These are the activations of a small neural network, seen along a few directions. Each row is one input.
In each table, some parts of the input vary, and every possible input appears once, in random order.
A made-up example of a description, with smaller parts first: values(3) and (point or ring(11) or (line(6) and ring(8))).
Shared parts are said once, and a part with two or three values counts as separate values.
In the rows, zero is written as 128.

Other details of the inputs vary at random and push rows far along two fixed directions, the same in every table; ignore that.

A family of inputs:
R1: [125 145 158 122 146 128 134 137 119 116 130 125 114 126]
R2: [141 139 121 132 123 123 146 129 120 127 134 138 120 120]
R3: [142 146 142 135 124 120 130 119 119 128 139 131 117 122]
R4: [155  85  55 136 208 116  30 176 130  91  65  75 138 153]
R5: [176  83  29 145 195 104  13 162 128  99  71  76 142 150]
R6: [133 133 131 127 126 124 141 110 132 131 144 122 129 135]
R7: [141 144 142 136 123 123 129 119 117 130 137 130 117 126]
R8: [140 139 131 135 119 123 145 117 126 122 125 125 126 117]
R9: [144 139 121 134 121 127 148 129 117 127 135 134 121 125]
R10: [128 137 152 123 122 143 126 131 125 128 140 121 117 137]
R11: [130 133 141 126 114 139 142 125 130 118 127 118 126 130]
R12: [127 138 140 123 146 133 154 146 123 113 123 132 118 129]
R13: [128 137 133 119 125 128 138 115 131 128 139 117 129 138]
R14: [138 134 131 126 117 134 144 137 127 128 140 128 123 138]
R15: [ 19  73 110 102 108 123  84 136 149 193  74 214 127  75]
R16: [120 134 136 114 127 142 140 121 128 127 137 112 127 137]
R17: [170  78  53 136 180 119  15 161 140  96  68  52 124 156]
R18: [ 23  79 128 111 102 104  68 114 150 199  90 221 126  68]
R19: [122 135 133 118 124 137 141 117 125 124 136 116 126 138]
R20: [134 128 132 129 125 139 142 132 126 127 147 128 149 138]
R21: [130 130 131 125 125 127 137 112 132 129 144 119 129 136]
R22: [141 139 144 139 122 122 127 120 124 132 145 129 118 129]
R23: [131 133 134 125 125 141 143 136 125 126 140 127 149 140]
R24: [137 133 127 135 128 133 146 129 125 128 142 133 147 132]
R25: [134 139 150 127 119 129 123 125 127 130 143 126 118 136]
R26: [140 134 135 138 118 122 143 118 133 124 132 124 128 121]
R27: [138 128 139 131 115 128 139 120 135 123 136 120 129 127]
R28: [133 143 126 130 128 124 146 109 124 128 134 124 126 129]
R29: [134 133 141 126 115 129 139 124 135 122 130 119 129 128]
R30: [135 128 129 131 126 134 142 131 126 128 145 132 149 135]
R31: [115 143 141 120 149 127 151 130 125 113 127 115 123 128]
R32: [141 132 124 137 120 125 145 130 125 131 141 134 122 128]
R33: [140 134 147 135 120 123 124 120 126 133 148 128 120 132]
R34: [140 129 137 133 116 123 140 119 135 125 135 123 129 125]
R35: [130 138 150 127 119 138 125 127 122 126 139 125 116 138]
R36: [141 128 127 133 118 126 143 131 127 131 145 133 123 132]
R37: [134 137 123 132 129 133 146 128 118 127 133 137 146 127]
R38: [139 127 129 131 116 132 142 133 128 129 146 130 123 135]
R39: [123 129 137 121 128 154 143 141 123 127 135 122 146 141]
R40: [140 141 132 134 120 121 145 118 129 120 126 127 126 114]
R41: [124 138 148 125 142 129 152 136 130 107 118 119 123 119]
R42: [133 137 128 133 128 122 143 110 131 130 140 123 128 132]
R43: [134 145 126 130 130 121 145 110 126 125 134 125 126 126]
R44: [ 11  72 107 104 112 125  80 133 144 190  71 218 152  75]
R45: [131 130 130 126 118 143 143 138 123 125 134 129 120 139]
Description of these inputs: values(5) and (point or line(8)).
Q: Changing only the values(5) part turns R29 into R23. The same change can be made to R27. Which row results?
A: R20
Q: Changing only the values(5) part turns R40 into R3. The same change can be made to R34. Which row results?
A: R33
Q: Which other rows does R4 become when the values(5) part takes its other values? List them by row number.
A: R1, R12, R31, R41
Q: Which other rows does R11 become when the values(5) part takes its other values? List them by row number.
A: R19, R35, R44, R45
Q: Which other rows does R9 become when the line(8) part takes its other values? List them by row number.
A: R2, R14, R15, R32, R36, R38, R45

A family of inputs:
R46: [126 128 124 127 131 122 119 126 130 128 121 127 125 128]
R47: [ 85 142 163 119  98 132 176 113 128 151 141 178 129  99]
R48: [140 131 129 132 129 126 125 123 130 122 133 115 127 135]
R49: [130 124 128 128 124 125 115 127 131 131 125 125 122 127]
R50: [135 123 120 131 124 124 121 127 131 130 127 127 129 127]
R51: [138 129 126 129 131 126 128 124 128 122 132 116 123 135]
R52: [150 133 122 137 127 129 129 127 124 125 138 118 127 137]
R53: [127 127 124 125 136 134 132 138 129 124 127 122 134 136]
R54: [136 131 129 132 133 126 126 130 126 119 126 120 121 132]
R55: [131 121 116 132 124 121 116 125 128 135 128 136 132 125]
R56: [142 134 121 130 131 125 130 125 126 121 128 119 130 132]
R57: [135 125 124 132 126 122 117 127 128 130 133 128 125 131]
R58: [132 151 154 128 117 133 173 120 122 126 147 139 128 122]
R59: [135 129 129 131 130 127 121 122 130 124 130 118 126 133]
R60: [121 119 123 127 125 121 106 127 129 138 124 135 123 123]
R61: [131 130 131 130 132 126 121 131 126 122 124 120 119 128]
R62: [142 127 125 133 124 125 126 127 130 125 132 120 127 133]
R63: [130 122 119 132 124 122 116 126 127 134 130 134 130 126]
R64: [121 121 121 125 135 134 125 138 128 126 121 129 135 129]
R65: [127 125 130 125 137 135 126 136 126 122 124 121 132 136]
R66: [137 128 125 133 129 125 124 123 130 125 131 118 130 132]
R67: [137 127 119 131 131 125 126 125 128 124 129 118 127 131]
R68: [138 127 125 133 126 128 119 126 127 130 131 124 122 133]
R69: [151 178 183 126 105 158 228 119 111 111 183 123 137 144]
R70: [121 122 127 122 135 136 120 138 127 123 119 123 131 130]
R71: [138 126 116 130 131 124 127 124 128 125 128 120 129 130]
R72: [ 80 118 138 120 102 119 132 115 134 164 127 182 131  98]
R73: [122 167 185 120 102 155 213 119 119 126 171 141 132 132]
R74: [136 126 123 133 126 126 118 127 128 131 130 126 124 132]
R75: [128 127 129 129 128 125 116 123 131 129 126 121 125 128]
R76: [120 120 118 124 134 134 124 138 128 126 120 131 136 127]
R77: [132 121 115 133 125 124 118 125 128 136 125 134 130 125]
R78: [133 130 121 130 131 124 124 126 128 125 125 123 128 128]
R79: [137 136 131 128 132 127 124 127 127 121 128 114 121 132]
R80: [129 125 118 126 135 133 132 138 128 124 124 125 137 134]
R81: [131 129 130 129 137 124 121 130 128 123 122 126 121 125]
R82: [142 128 122 135 126 127 124 127 127 129 134 123 126 134]
R83: [119 120 123 123 135 134 122 137 128 125 119 129 133 130]
R84: [120 146 157 125 117 131 164 121 125 131 142 144 123 119]
R85: [135 134 133 129 137 125 125 132 127 121 126 118 119 127]
R86: [130 128 122 129 131 123 122 126 129 127 123 125 127 128]
R87: [123 122 126 124 136 136 122 137 128 122 121 125 132 132]
R88: [129 130 127 127 132 125 119 125 129 126 123 124 123 129]
R89: [128 126 124 132 132 123 122 130 128 125 122 127 124 126]
R90: [ 62 106 128 118 108 116 116 113 142 169 107 186 136  87]
R91: [132 125 120 132 128 124 122 122 131 129 127 125 134 126]
R92: [134 128 121 132 132 124 126 130 126 123 123 126 127 127]
R93: [124 123 119 125 136 133 127 138 129 126 122 125 136 132]
R94: [132 129 130 130 133 126 122 129 126 122 124 123 120 130]
R95: [133 128 126 127 137 135 132 137 126 120 129 118 135 137]
R96: [133 124 127 129 124 125 118 126 131 129 127 125 123 130]
R97: [121 120 116 125 133 133 126 137 128 127 119 132 138 126]
R98: [132 129 132 125 138 137 127 139 125 119 127 113 130 137]
R99: [144 132 128 133 127 129 122 127 125 127 134 117 121 136]
R100: [136 125 126 131 124 125 120 127 131 128 128 123 125 131]
R101: [138 125 120 132 123 125 125 126 130 128 128 127 131 128]
R102: [136 130 125 131 136 123 127 131 127 123 124 124 126 125]
R103: [124 124 125 124 136 134 127 138 129 124 123 124 132 135]
R104: [122 123 127 124 136 133 125 137 128 126 121 125 133 133]
R105: [133 130 126 131 137 123 126 131 128 124 125 125 125 125]
R106: [121 122 124 124 130 124 115 124 131 132 121 126 121 124]
R107: [134 126 121 130 131 124 125 124 129 126 129 120 126 131]
R108: [126 123 124 126 130 124 118 123 131 129 124 125 122 128]
R109: [ 59 104 132 116 104 115 109 116 139 175 110 196 128  87]
R110: [130 126 123 127 136 135 131 137 125 122 126 121 136 134]
R111: [134 131 131 124 137 138 130 139 126 117 129 111 129 139]
Q: Changing only one part turns R97 into R76. The same change can be made to R80. Which row results?
A: R93
Q: What do these inputs look like to the network?
A: line(6) and (values(3) or line(8))
Q: Which other rows does R83 become when the values(3) part takes its other values? List them by row number.
A: R103, R104
Q: List by row number the other rows that have the line(6) part in common with R65.
A: R59, R68, R73, R81, R87, R88, R94, R96, R108, R109
Q: List by row number the other rows that have the line(6) part in common with R64.
A: R53, R62, R66, R72, R82, R86, R89, R95, R105, R107
Q: Which other rows does R70 become when the values(3) part takes its other values? List them by row number.
A: R98, R111

A family of inputs:
R112: [132 115 115 131 129 142 128 150 123 117 112 126 144 121]
R113: [123 116 123 127 137 132 125 148 135 117 102 125 122 126]
R114: [149 135 108 148 139 116 126 124 119 126 136 128 137 136]
R115: [129 126 143 133 131 129 101 127 135 123 123 116 114 136]
R116: [144 126 123 140 117 123 104 124 124 139 135 126 121 139]
R117: [130 119 131 133 122 136 100 130 123 128 127 124 134 126]
R118: [136 125 117 137 145 126 121 133 120 119 124 129 150 122]
R119: [153 131 106 144 124 136 136 140 122 119 127 122 126 140]
R120: [114 113 113 122 133 140 116 127 129 125 116 119 153 127]
R121: [143 164 180 134 103 141 217 109 119 131 195 148 135 133]
R122: [131 134 126 117 148 139 128 155 116 115 112 124 115 131]
R123: [133 141 144 124 141 136 104 134 118 121 130 118 107 137]
R124: [154 129 122 134 114 120 103 121 120 136 137 125 118 139]
R125: [ 99 144 155 121  83 143 195 128 131 153 156 177 131 104]
R126: [120 120 120 119 134 137 120 127 138 126 114 112 151 135]
R127: [143 109 112 132 127 136 126 145 134 126 132 124 124 138]
R128: [147 165 167 118 118 152 198 120 123  98 173  96 137 160]
R129: [125 123 116 127 125 107 121  98 141 129 109 108 113 111]
R130: [123 126 143 130 137 128 102 136 123 126 126 116 107 135]
R131: [135 129 122 132 145 120 121 133 131 124 117 128 149 125]
R132: [135 170 171 132 100 135 212 110 117 138 189 155 139 123]
R133: [142 129 102 139 134 110 116 119 119 133 128 141 136 125]
R134: [135 124 104 125 124 126 122 113 125 132 127 119 137 139]
R135: [  6  95 138 107  74  99 135  94 155 196  74 246 111  28]
R136: [129 125 128 125 143 135 135 157 121 115 114 117 115 132]
R137: [130 119 106 123 128 130 119 125 135 134 135 113 140 140]
R138: [129 123 106 131 127 130 124 118 129 133 127 118 140 142]
R139: [150 127 101 136 119 130 129 134 120 123 122 132 124 132]
R140: [130 134 129 132 160 117 125 140 118 119 123 120 123 130]
R141: [131 130 115 140 134  90 114 102 138 127 112 133 113  97]
R142: [131 124 131 133 112  97  95 104 142 138 116 123  95 105]
R143: [152 165 184 127 106 144 174 122 120 107 177 111 118 153]
R144: [102 122 140 118 111 139 151 141 136 139 111 155 144 107]
R145: [133 109 114 123 131 135 121 123 137 132 138 114 136 147]
R146: [130 127 123 127 148 113 121 136 129 116 126 127 136 131]
R147: [109 123 124 118 148 134 121 133 127 123 117 109 126 137]
R148: [115 129 146 125  96 126 127 121 131 158 151 154 123 119]
R149: [123 138 125 123 162 121 115 137 115 124 118 134 123 122]
R150: [109 118 123 120 142 134 118 123 140 123 111 113 133 135]
R151: [111 132 122 111 152 139 116 130 124 122 116 117 124 135]
R152: [139 126 138 131 124 132 104 130 132 127 125 115 132 136]
R153: [141 109 129 131 119 127  98 129 134 140 143 127 117 141]
R154: [128 129 127 133 153 116 121 130 131 120 116 128 131 125]
R155: [128 117 122 121 133 131 129 154 131 112 114 123 128 133]
Q: What do these inputs look like to the network?
A: values(4) and (point or line(4) or line(6))
Q: Changing only the values(4) part turns R115 into R113. The same change can be made to R124. Which row results?
A: R139
Q: A walk changes only the line(6) part. It starts at R149 and steps to R140. List the rest of the walk in order.
A: R154, R146, R131, R118
Q: Which other rows does R148 become when the line(4) part takes its other values? List them by row number.
A: R116, R124, R153
Q: Which other rows does R151 become when the values(4) part takes its other values? List them by row number.
A: R122, R123, R149
